A small network was shown many inputs. Here are its activations along a few directions, one row for each input.
Each table varies a few parts of the input and shows all the possible inputs, shuffled.
A made-up example of a description, with smaller parts first: line(4) and (point or ring(9) or (values(3) and ring(8))).
Shared parts are said once, and a part with two or three values counts as separate values.
In the rows, zero is written as 128.

A family of inputs:
R1: [163  78  69 125 116 165 126 105 144 130 166  96 118 118]
R2: [100 122 189  92 136  65  78 128 112 134  94 131 117 149]
R3: [235 118 117 155 155 179 152 117 203 139 136 163 145 113]
R4: [161  81  69 120 112 174 127 113 153 129 160  90 119 117]
R5: [161  83  62 119 104 168 118 114 155 131 159  98 112 101]
R6: [161  83  65 121 116 167 117 110 147 139 166  94 121 105]
R7: [ 98 119 192  88 130  70  88 129 116 127  90 128 115 159]
R8: [119 147  80 138 112 143 144 102 119 125 140 106 156 115]
R9: [120 144  81 134 108 150 149 106 118 116 139 105 156 124]
R10: [ 99 120 189  85 126  68  82 132 113 125  86 127 112 150]
R11: [ 84 139 140 140 131 128 142 172  95 126 131 133 108 130]
R12: [116 152  76 131 106 143 139 104 119 123 137 109 153 105]
R13: [153 176 196 182 176 130 174 163 149 135 109 203 135 132]
R14: [170 158 245 131 179  74 111 131 166 134  66 196 137 155]
R15: [ 88 135 145 146 133 122 150 161  93 125 140 138 109 140]
R16: [ 83 141 137 144 124 123 140 168  99 127 135 142 100 123]
R17: [190 188 132 165 155 155 171 106 171 130 118 175 185 116]
R18: [102 119 192  93 138  63  88 126 111 128  93 131 116 163]
R19: [ 82 137 147 142 131 127 149 162  96 126 139 134 109 135]
R20: [120 148  78 131 108 149 140 109 118 116 135 101 157 113]
R21: [164  80  65 117 105 173 118 114 149 126 162  90 117 106]
R22: [ 96 123 184  88 127  63  81 136 119 128  86 136 109 150]
R23: [123 144  81 136 112 145 147 101 113 119 143 106 158 126]
R24: [ 85 136 140 148 133 124 141 164  93 132 141 140 108 128]
Question: The inputs of R13 and R3 match in every part but one. If R11 is changed in the same way as R13 into R3, which row does it become?
Answer: R21
Question: What do these inputs look like to the network?
Answer: line(4) and (point or ring(5))
Question: Which other rows does R16 become when the line(4) part takes its other values? List them by row number.
Answer: R5, R12, R22
Question: Which other rows does R6 become when the line(4) part takes its other values? List them by row number.
Answer: R2, R8, R24

A family of inputs:
R25: [153 144  30 194 124 221 213 109 134 126 198 121 160 101]
R26: [214 120 142 117 168 116  96 143 188 145  88 181 124 106]
R27: [ 67 122 115  73  84  81 100  83  90 127  97  61 135 165]
R28: [165 189 182 101 170  71 108  97 147 118  86 148 179 154]
R29: [251 111  88 147 147 186 161  66 201 137 154 138 171 120]
R30: [187 166 154 116 151 121 122 120 178 133  78 143 169 134]
R31: [ 54 175 177 160 146 109 171 168  58 140 134 158 102 141]
R32: [ 84 195 107 171 104 163 175 147 107 115 125 139 154  99]
R33: [ 95 109  89  87  77 124  78 113 113 117 117  71 134 113]
R34: [192 111 211 116 193 133 105 154 172 119 121 175 105 129]
R35: [ 58 206 135 166 109 113 174 120  82  97 119 147 162 134]
R36: [ 51  72 163  94 116  60  87 131  73 134 126  95  94 159]
R37: [105  37 137  86  87 114 105 143 118 137 149  87  68 156]
R38: [131  63  72  81  93 106  70 136 124 136 130  99  86 102]
R39: [108 159  97 170 126 156 159 175 133 126 137 151  99  87]
R40: [ 85 131 158 177 124 170 174 186 113 124 156 161  91 134]
R41: [137 133 233 128 191  68 104 140 136 145  96 178 133 161]
R42: [168  63  15 117  93 190 102  74 136 128 193  52 137 109]
Question: What do these inputs look like to the network?
Answer: values(3) and (point or ring(5))
Question: The inputs of R39 and R38 match in every part but the values(3) part. If R35 is changed in the same way as R39 into R38, which row does it become?
Answer: R27
Question: Which other rows does R40 become when the values(3) part takes its other values? List them by row number.
Answer: R34, R37
Question: Which other rows agree with R30 in the values(3) part? List them by row number.
Answer: R26, R28, R29, R34, R41
